Here are a small network's activations along a few directions, averaged over the inputs that share one value of a field.
Values that are neighbours, or in one group, have similar rows; names and order tell nothing.

Other fields vary at random and push rows far along one fixed direction, the same in every table; ignore that.

Values of Lanur:
v2: [ 15  -4   8 -12 -15  -7  -2  53  12 -22]
v1: [16 -9  9  5 -4 -5 -6  9 11 -7]
v8: [  1  12 -15 -12 -19   7  14  26 -15  -8]
v6: [  2   7  -1  19  -3   0  -7 -19 -14  10]
v4: [-28  -3   2 -12  22  12   3 -50   7  16]
v7: [  9 -11   3  14  10  -8 -14 -20   0  15]
v5: [ -5   8 -13   9  -4  -9  12  13 -18   2]
v3: [-10   0   6 -12  13  11  -1 -11  16  -5]
The values of Lanur form a ring.
Which values are neighbours of v5? Give them in the order they are listed.
Answer: v8, v6
Which values are neighbours of v3? Give them in the order they are listed.
Answer: v2, v4

Values of Gevi:
j2: [ 15  -1  15 -22 -13   7   2  43  18 -23]
j10: [ 18  -3   7 -11 -11  -6   0  43   5 -15]
j5: [ -7  -3   2  14   7  -4  -8 -33  -1  12]
j13: [-25  10 -13   0   7  -1   8 -21  -9   8]
j11: [15  3 -5  8 -9  0  1 15 -9 -3]
j8: [ -9   5  -4   5   4   4   4 -20 -13  15]
j6: [ -8   4 -10   0   0   2   4 -19 -11  12]
j3: [ 2 -8  5 -2  2  2 -4  7 17 -7]
j1: [13 -4  3  2 -4 -6  1 24  6 -9]
j9: [  9  12 -12 -10 -27   2  18  53 -22 -18]
j12: [ -5  -3   4  14  14  -5 -12 -25   3   8]
j4: [-19 -14  12  -3  26   4 -13 -46  27  10]
j7: [  0   1  -5   6   4   3  -3 -19 -11   7]
The values of Gevi form a line.
Going along Gevi from j2 by way of its neighbour j4, in what order are j3, j1, j9, j12 met?
Answer: j3, j1, j12, j9
Which values are neighbours of j11? Give them in the order they are listed.
Answer: j5, j7

Values of Remut:
z5: [ 4 -3  1 -3  3  2 -1  5  7 -4]
z11: [-3  0  1 -3  1 -1  0  4  7 -3]
z9: [ 8  2 -2  3 -5 -4 -1 13 -5 -1]
z1: [ 14   5   0 -14 -21   0   6  53  -4 -20]
z3: [ -9   1  -2  -1   9   3   2 -19   0   7]
z12: [  1  -4   8   3   6   1  -7 -12   8   3]
z4: [-4  4 -3 -3 -3  2  2  2 -5  1]
z2: [ 2  1 -4  3 -2 -2 -1 -3 -5  3]
z10: [ -1  -4   1  10   7  -5  -5 -14  -2   7]
z13: [ 1 -4  5  1  4 -1 -4 -7  8 -1]
z6: [-5 -2  0 -4  1  1  5 -4  0  1]
z7: [-5  4 -2  3  2  1  4 -9 -4  3]
z8: [-3  1 -3  5  0  2  0 -8 -5  3]
The values of Remut form a line.
Which values are neighbours of z11? Give them in the order they are listed.
Answer: z5, z1
Which values are neighbours of z4? Give them in the order they are listed.
Answer: z3, z7
What is the length, in steps, of the shortest route from z12 to z10?
Answer: 12
